Each row below holds a small network's activations on one input, seen along a few directions.
In each table, some parts of the input vary, and every possible input appears once, in random order.
Descriptions start from the smaller parts, as in this example, which fits no table here: one of 8 places around a ring, together with either a single point or one of 11 places along a line or (one of 3 separate values, together with one of 6 places along a line).
Shared parts are said once, and a part with two or three values counts as separate values.

Other details of the inputs vary at random and push rows far along three fixed directions, the same in every table; ignore that.

Table:
R1: [ 15 -10  28  50 -22  10 -37   6 -23 -10 -17]
R2: [  8  22  65  60 -24  38 -14  21  13 -38 -31]
R3: [ 13  24  63  62 -20  26 -23  19  13 -35 -25]
R4: [ 22 -44 -61 -40 -10 -19  -4 -38 -31  26  13]
R5: [  2 -33 -24   8  -4 -34 -51 -41 -59  28  12]
R6: [-76  42   9 -40  44 -35 -19  -7  28 -31  17]
R7: [ 33  -6 -10 -43   2  31  70  37  48   0  16]
R8: [-74  39  39  -3  40 -29 -36  -8   8 -29  10]
R9: [ 10 -32 -44  -4  -1 -25 -21 -47 -39  25  19]
R10: [-71  46   9 -26  36 -30 -19  -6  33 -31  21]
R11: [  7  36  56  73 -20  13   8  33  -6  -1 -54]
R12: [ -3 -27  -6  45 -10 -29 -70 -45 -70  19   4]
R13: [-72  45   8 -30  47 -34 -17 -15  33 -34  17]
R14: [ 12  18  47  27 -15  32   9  26  20 -19  -9]
R15: [ 22 -14  13  29 -22  17  -9 -10 -19   2  -7]
R16: [ 53 -35 -44 -43 -13  18  47  12  15  15   9]
R17: [ 27  -5 -19 -19  -6  33  82  61  52  39 -24]
R18: [ 23  13  42  30 -15  30   6  24  22 -29 -21]
R19: [  4  20  61  59 -20  37 -14  30  13 -36 -27]
R20: [ 44 -37 -41 -48 -14  20  46  21  13  17   9]
R21: [ 34 -50 -78 -55 -12 -17  12 -28 -22  37  24]
R22: [  1 -31  -6  35 -15 -29 -74 -47 -68  10 -11]
R23: [ -5 -42 -59 -28   9 -44 -31 -44 -51  38  32]
R24: [ 19 -22   7  22 -16  11 -16   2 -21  -3 -13]
R25: [ 22 -23 -10   2 -12  16  12   4 -10  10   5]
R26: [  5 -11 -50   0  -8 -44  -1 -35 -49  51 -14]
R27: [-73  43  33  -6  38 -34 -43  -3  14 -36   6]
R28: [ 35 -34 -20 -23  -9  15  28  18  -2  19  12]
R29: [ 32  -8  38  64 -27  13 -34 -14 -31  -6 -19]
R30: [-71  37  -6 -62  50 -33   7   2  39 -14  37]
R31: [ 27 -16 -14   2 -11  14  12   1   4  -3  -1]
R32: [ 17   2   3 -19  -4  35  53  34  38  -7  11]
R33: [-67  28  -6 -63  49 -32   2   5  34 -24  23]
R34: [-75  52  35   8  33 -24 -33 -13  18 -32  14]
R35: [-49  42 -51 -88  44 -39  75  11  48  19  15]
R36: [ 29  17  69  69 -38  46 -14  30  10 -32 -35]
R37: [ 20  -2   2 -21  -7  38  51  47  43 -15   1]
R38: [ 28   8 -14  15 -13  -6  37   2  -7  27 -28]
R39: [  7 -24 -24  25  -7 -28 -45 -51 -50  20  13]
R40: [ 10 -41 -47 -18  -4 -32 -34 -32 -44  27  14]
R41: [  4 -32 -26   7 -12 -28 -51 -47 -54  16  -1]
R42: [ 48  15 -19 -19  -3  53  94  49  34  23 -22]
R43: [-70  74  19  17  45 -27 -21  -8   1  -3 -14]
R44: [  8   9  15   1  -8  31  26  27  32 -22  -6]
R45: [ 23   1  13 -26  -6  39  57  35  39 -11   2]
R46: [-66  32  -2 -58  47 -28   9  -2  32 -17  29]
R47: [ 21 -46 -61 -40  -7 -23  -8 -31 -34  29  15]
R48: [  7 -41 -41 -19   2 -33 -28 -38 -51  32  18]
R49: [ 29   9  74  68 -31  46  -8  31   0 -24 -31]
R50: [-66  35  -3 -58  47 -30   6   2  35 -13  34]
R51: [ 20  14  31  89 -30  10 -19   3  -7  25 -51]
R52: [ 27  -7  34  58 -36  17 -37 -11 -28 -13 -28]
R53: [  1 -30  -1  39 -11 -30 -70 -50 -74  18  -3]
R54: [ 22   1 -22 -22  -7  29  79  52  53  39 -21]
R55: [ 36   4  53  44 -23  45  16  25  14 -22 -22]
R56: [ 16 -21   8  27 -12  12 -11   2 -23   5  -3]
R57: [ 48 -21   2 -33 -14  55  77  50  37  -1  -1]
R58: [-81  45   4 -37  45 -38 -20  -3  32 -29  25]
R59: [ 39  10  76  79 -33  48  -7  22   2 -29 -34]
R60: [ 34 -51 -78 -58  -2 -21  16 -34 -21  31  20]
R61: [ 31 -25 -19 -29 -12  20  37   4   5  11   8]
R62: [-74  41  12 -23  42 -29 -14  -3  25 -22  28]
R63: [ 33 -16 -13 -44  -7  44  70  47  44  -7   1]
R64: [-80  42  35  -3  45 -30 -34  -7  11 -29  14]
R65: [ 11 -25 -27  21 -12 -29 -50 -46 -45  13   5]
R66: [-78  43  29   2  39 -29 -41  -2  16 -37   8]
R67: [  7   4  24  -2  -1  31  30  29  24 -14  -2]
R68: [ 37 -26 -21 -26 -14  18  33   5   2  14   8]
R69: [ 12  10 -12  70  -6 -25 -55 -54 -74  37 -31]
R70: [ 33 -19 -54 -26 -15  12  63  18  25  57 -14]
R71: [  5 -18  -5  53 -26 -21 -71 -48 -58   7  -7]
R72: [ 10  24  60  68 -19  30 -20  19  13 -37 -24]
R73: [-71  52  37  10  29 -26 -36 -11  17 -30  16]
R74: [ 15 -35 -44 -15  -5 -27 -26 -47 -37  17   7]
R75: [ 36  12 -19 -25  11  44  89  57  29  25 -20]
R76: [ 28  -3  38  61 -25  13 -33 -10 -24  -5 -15]
R77: [ 11  16  41  35  -8  24   5  20  19 -21  -5]
R78: [-61  29 -25 -85  48 -29  24  12  52 -16  36]
R79: [-84  47  27  -4  43 -34 -40   0  20 -37  14]
R80: [ 25 -52 -73 -50  -3 -19  14 -25 -28  43  33]
R81: [ 32 -59 -74 -54  -6 -20   6 -19 -31  39  21]
R82: [ 22   2   4 -29  -8  32  46  34  40 -16  -2]
R83: [ 29 -18  -6  -1 -18  13  10   0  -6  11   7]
R84: [ 23 -11  15  30 -14  14  -6 -10 -13  -2  -7]
Description of these inputs: one of 4 places along a line, together with either one of 3 separate values or (one of 2 separate values, together with one of 9 places around a ring).
The inputs of R47 and R27 match in every part but the place on the line of 4. If R25 is changed in the same way as R47 into R27, which row does it become?
> R56
The inputs of R26 and R35 match in every part but the place on the line of 4. If R80 is changed in the same way as R26 into R35, which row does it become?
> R73
Change only the choice among 3 separate values in R75. List by row number the other rows that result.
> R11, R17
Change only the choice among 2 separate values in R46. List by row number the other rows that result.
> R6

Table:
R85: [-11  35  52  50  -3  20  -8  22  11 -19 -24]
R86: [ 17 -20 -21  30 -17 -19 -38 -44 -53  28 -12]
R87: [ 23 -21 -24  -1 -16  -2   4  -8 -18  23  -8]
R88: [ 61 -29  11   3 -26  51  44  32   9  -2  -7]
R89: [ 30 -28 -16  -6 -13   6  -2  -8 -21   5   5]
R90: [ 32 -19 -20   8 -20   3   5 -13 -22  24  -9]
R91: [ -9  26  64  37  -1  26  -9  20  16 -35 -10]
R92: [ -9  30  65  38  -4  27 -11  30  20 -45 -14]
R93: [-66  56  30 -17  37 -14   5  19  47 -28  -2]
R94: [-64  57  25 -12  39 -15   2  13  38 -22   6]
R95: [-20   0 -41 -50  19 -26  17 -11   9  18  15]
R96: [ 42 -16  -9  -6 -16  30  47  32  16  16  -9]
R97: [  5   2  19  43 -12  -2 -26  -3 -18   6 -19]
R98: [ 48 -27  -5  -8 -26  39  36  26  17  -4   1]
R99: [ -7   1  19  23  -6  -5 -38  -9 -14 -18  -3]
R100: [  6 -19 -26  24 -11 -28 -42 -41 -54  32  -2]
R101: [ 49 -29   5 -11 -21  43  43  35  12  -1   0]
R102: [  7   8  19  44 -14  -4 -22 -13 -21   2 -17]
R103: [ 47 -32  -3  -9 -25  38  34  27  18  -1   0]
R104: [ 41 -12 -12 -10 -17  25  46  20  13  13  -8]
R105: [-13  24  55  32  -3  20 -17  24  26 -42 -12]
R106: [ 49 -16  -8   1 -24  36  46  25   8  13 -16]
R107: [ -7  21  60  41 -10  25 -18  24  25 -40 -15]
R108: [ 17 -21 -15  31 -21 -21 -38 -35 -49  26 -12]
R109: [ 28 -26 -21   5 -19   1   1  -8 -20  24 -12]
R110: [ 52 -18  -3   3 -24  41  49  38  15  15 -15]
R111: [  5   3  26  32 -11  10 -26  -7  -4 -19  -6]
R112: [ 44 -14  -7  -4 -22  37  51  32  15  10 -15]
R113: [ -1   7  19  43  -8  -7 -26  -5 -18   3 -15]
R114: [ -7  28  73  48 -12  33 -11  30  23 -42 -14]
R115: [ 42 -18 -10  -8 -17  24  46  27  16  13 -12]
R116: [ -1   7 -28 -54  20   4  63  30  41   8  17]
R117: [-11   4  22  22  -3  -3 -30 -13 -10 -14   4]
R118: [-39  -6 -39 -38  23 -46 -34 -46 -14   4  33]
R119: [ -1 -22 -30  17 -10 -33 -43 -45 -53  29  -6]
R120: [-14   0  25  20  -1  -5 -32 -10 -15 -11   3]
R121: [-48  31  -5 -15  31 -30 -13 -14   7   1  11]
R122: [-57  50  43 -18  37  -2   2  22  43 -46  13]
R123: [ 59 -25   1  -2 -26  49  42  31  20  -8  -6]
R124: [ 48 -17  -7   1 -26  35  45  28  10  13 -15]
R125: [-10   5  11  36  -4  -9 -31 -11 -24   6 -14]
R126: [ 33 -26 -11  -1 -19  13   2   1 -12   0   2]
R127: [ -4   4  15  36  -7  -4 -28  -5 -17   6 -17]
R128: [ 49 -16   0  -2 -24  36  49  35  21  10 -18]
R129: [ 25 -30 -17 -10 -12   4  -2  -4 -17   4   6]
R130: [-13  36  52  50  -2  20  -8  21  11 -20 -24]
R131: [ 12 -25 -21  28 -14 -22 -42 -35 -50  32  -9]
R132: [-16 -16 -34 -51  16 -18   6 -13   6   6  30]
R133: [ -1 -12 -18 -65  17  12  51  27  39  -3  25]
R134: [ -7   7 -33 -61  23  -1  58  24  39  11  20]
R135: [ -1  -9 -22 -66  18   9  50  23  31  -3  28]
R136: [-10  30  68  38  -4  27 -10  30  18 -43 -13]
R137: [ 42 -12 -12 -10 -14  25  47  18  13  13  -9]
R138: [ 49 -29  -6 -10 -25  37  34  28  16  -5  -2]
R139: [  5 -27 -11  13  -9 -18 -41 -39 -47  13  11]
R140: [ 49 -29  -2 -11 -22  38  35  32  17  -7  -5]
R141: [ -7  28  57  40  -7  24 -16  20  20 -42 -13]
R142: [ 32 -25 -20  16 -20   8   4  -4 -28  26 -10]
R143: [ -6  38  60  52  -9  17  -3  24  17 -26 -26]
R144: [-72  57  24 -18  43 -20   0  16  42 -23   7]
R145: [-52  24  -4 -12  30 -31 -18  -9   5   0   5]
R146: [  4   8  14  41  -7  -2 -25 -14 -22   7 -16]
R147: [-64  32 -14 -25  38 -42 -18 -18   4   1  16]
R148: [-39   0 -49 -28  31 -50 -25 -47 -28  26  19]
R149: [-24   4 -45 -54  23 -30  17 -15   8  18  20]
R150: [-68  62  30 -16  37 -21   3  12  43 -28   6]
R151: [ -6   9  15  40  -8  -6 -31 -10 -24   6 -13]
R152: [ -6  -3  24  22  -3  -3 -34  -7 -17 -14  -3]
R153: [-11   7  10  30  -7 -13 -31 -16 -21   4 -16]
R154: [-15  30  56  32   0  22 -11  17  27 -39  -7]
R155: [  3   7 -28 -55  22   9  64  25  42  10  14]
R156: [ -8   3  18  26  -8  -5 -39 -13 -13 -18  -1]
R157: [ 13 -21 -16  27 -18 -21 -39 -35 -45  26 -13]
R158: [-34  -8 -34 -32  19 -42 -33 -44 -17   6  31]
R159: [-73  59  27 -16  43 -16   2  20  44 -26   5]
R160: [ 45 -29  -4 -17 -17  34  37  31  15  -4  -1]
R161: [-11   8 -37 -67  23  -3  57  15  38   9  17]
R162: [ 22 -18 -27  -1 -10  -2   5 -18 -21  23  -7]
R163: [-18   2 -42 -45  26 -19  22 -10   7  19  16]
R164: [ 32 -35 -12   4 -24  11  -5  -7 -15   8   4]
R165: [ 11 -24 -19  11  -8 -19 -43 -40 -42   6   5]
R166: [ -1   1  29  33 -14   7 -30  -5  -7 -17  -2]
R167: [-19  24  60  26   4  18 -12  25  20 -36  -8]
R168: [-17  -8 -41 -58  23 -23   8 -14   7   0  30]
R169: [-44  18   1 -24  32 -28 -22 -19   1 -17  21]
R170: [-26   2 -51 -55  32 -30  17 -18   5  23  23]
R171: [-22  -2 -44 -50  28 -32  18  -7  10  21  20]
R172: [ 35 -36  -8   1 -22  17   3   1 -10   7   3]
R173: [ 15 -19 -23  28  -9 -24 -33 -40 -49  29  -4]
R174: [ 23 -22 -19  36 -19 -22 -36 -45 -54  27 -11]
R175: [  1   8  15  42  -9  -6 -28 -14 -24   7 -13]
R176: [-48  22  -3 -31  36 -31 -21 -19   7 -20  22]
R177: [ -6  12  19  38 -11  -4 -26 -10 -19  -1 -18]
R178: [-16 -15 -31 -51  18 -18   9 -12   0   7  32]
R179: [-61  60  29 -14  39  -8  12  15  45 -29  -1]
R180: [-29   4 -53 -61  32 -38  14 -27   5  21  23]
R181: [-38  -4 -45 -29  26 -49 -26 -36 -22  26  15]
R182: [-14  34  50  42  -3   7  -9  18  15 -22 -22]
R183: [ 43 -26  -5 -14 -16  36  40  20  16   0   5]
R184: [ -1  -6 -21 -65  20  10  52  22  33  -4  27]
R185: [ -8 -14 -27 -48  15 -12  11  -3   3   1  24]
R186: [-43  18   8 -15  20 -20 -23  -9  16 -23  17]
R187: [ 28 -20 -24   7 -11  -3   7 -10 -22  26  -1]
R188: [ 15 -26 -16  33 -20 -17 -39 -34 -51  26 -17]
R189: [ 14 -22 -22  31 -19 -20 -39 -43 -57  27 -12]
What is each input in this table made of?
> one of 5 places along a line, together with either one of 9 places around a ring or (one of 2 separate values, together with one of 6 places along a line)
The inputs of R129 and R92 match in every part but the place on the line of 5. If R153 is changed in the same way as R129 into R92, which row does it become?
> R177
The inputs of R144 and R151 match in every part but the place on the line of 5. If R113 is changed in the same way as R144 into R151, which row does it become?
> R116
The inputs of R157 and R95 match in every part but the place on the line of 5. If R140 is changed in the same way as R157 into R95, which row does it become?
> R99
Change only the place on the line of 6 in R162. List by row number the other rows that result.
> R86, R137, R174, R179, R180
Change only the choice among 2 separate values in R173. List by row number the other rows that result.
> R174
A walk changes only the place on the line of 6. It starts at R112 and steps to R177. List the rest of the walk in order.
> R124, R149, R150, R143

Table:
R190: [ 80 -58 -42  25 -47  11  -2 -21 -46  44 -19]
R191: [-34  16  17 -32  21  12  10  27  43 -35  19]
R192: [ 80 -44 -25  -7 -34  49  66  39   4  26 -10]
R193: [-36  13  14 -27  21   2  -2  11  30 -29  23]
R194: [  7  33  63  41 -17  41  26  44  39 -26 -30]
R195: [ 24   0 -31 -51   3  21  66  26  36   7   5]
R196: [-30  18  -1  15  13 -30 -33 -27 -17   0   3]
R197: [ 72 -52  -5  -9 -36  45  36  33  -2  -1  -5]
R198: [ 16 -33 -51  -6  -4 -27 -19 -50 -50  36   6]
R199: [  4  19  51  63 -17  19 -30  12 -16 -13 -32]
R200: [-23  -3   7  14   2 -19 -55 -36 -21 -15  16]
R201: [-32  13  -9  25   6 -45 -58 -47 -34   6  -2]
R202: [ 20 -10 -25 -48   8  21  65  39  41  14   8]
R203: [-33  15  18 -32  24  -7   1  13  25 -32  20]
R204: [-30  -1   9   5   9 -18 -47 -29 -15 -15  22]
R205: [ 17 -29 -50  -8  -8 -27 -22 -46 -51  38   8]
R206: [-32  15   2  16  15 -30 -33 -24 -20   3   7]
R207: [-28   3   3   3   7 -20 -49 -34 -10 -20  16]
R208: [  8  28  54  52 -15  29   4  30  20 -22 -25]
R209: [  7  25  43  61 -17  16 -19   9  -1 -20 -28]
R210: [-46   7 -42 -53  40 -40  -2 -23  -2  12  19]
R211: [ 19  -3 -24 -52   9  22  68  31  32  12  13]
R212: [ 24  -4 -32 -49   6  22  69  23  36   5   2]
R213: [-38  23 -23 -68  44 -11  49  11  42  -1  26]
R214: [-39  21   3  -7  26 -20 -12 -12  -1  -3   4]
R215: [-30  11  -9 -69  33 -12  27   9  41 -26  34]
R216: [  5  37  65  36  -7  46  25  52  34 -28 -26]
R217: [-33  33  20 -22  20   4  34  26  45 -12   4]
R218: [ 80 -61 -35  14 -43  26  17   7 -32  43 -19]
R219: [ 19 -34 -43  -4 -11 -18 -14 -21 -37  33   0]
R220: [ 77 -59 -36  15 -43  24  21   3 -36  42 -12]
R221: [ 11   1  57  48 -18  18 -32   6 -12 -31  -9]
R222: [ 19 -41 -50   9 -13 -30 -36 -41 -63  39   0]
R223: [-32  -1 -25 -49  25 -38 -20 -32   0 -14  30]
R224: [  2  20  53  59 -12  16 -19  14   2 -11 -22]
R225: [-36  16 -36 -59  26 -30  24 -10  27   7  16]
R226: [-33  14   3  15  13 -31 -34 -24 -17   5   6]
R227: [-30  15   1  14  13 -32 -37 -27 -12   5   1]
R228: [  2  11  52  73 -27  11 -40   3 -22  -7 -38]
R229: [  1  24  60  48 -17  30   5  34  18 -18 -30]
The inputs of R227 and R202 match in every part but one. If R215 is changed in the same way as R227 into R202, which row does it become?
> R203
The inputs of R191 and R200 match in every part but one. If R210 is changed in the same way as R191 into R200, which row does it become?
> R198
What is each input in this table made of?
> one of 5 places along a line, together with either one of 2 separate values or one of 6 places along a line
A walk changes only the place on the line of 5. It starts at R222 and steps to R192. List the rest of the walk in order.
> R206, R196, R209
List by row number the other rows that have the place on the line of 5 in common with R225.
> R190, R195, R201, R207, R209, R212, R223
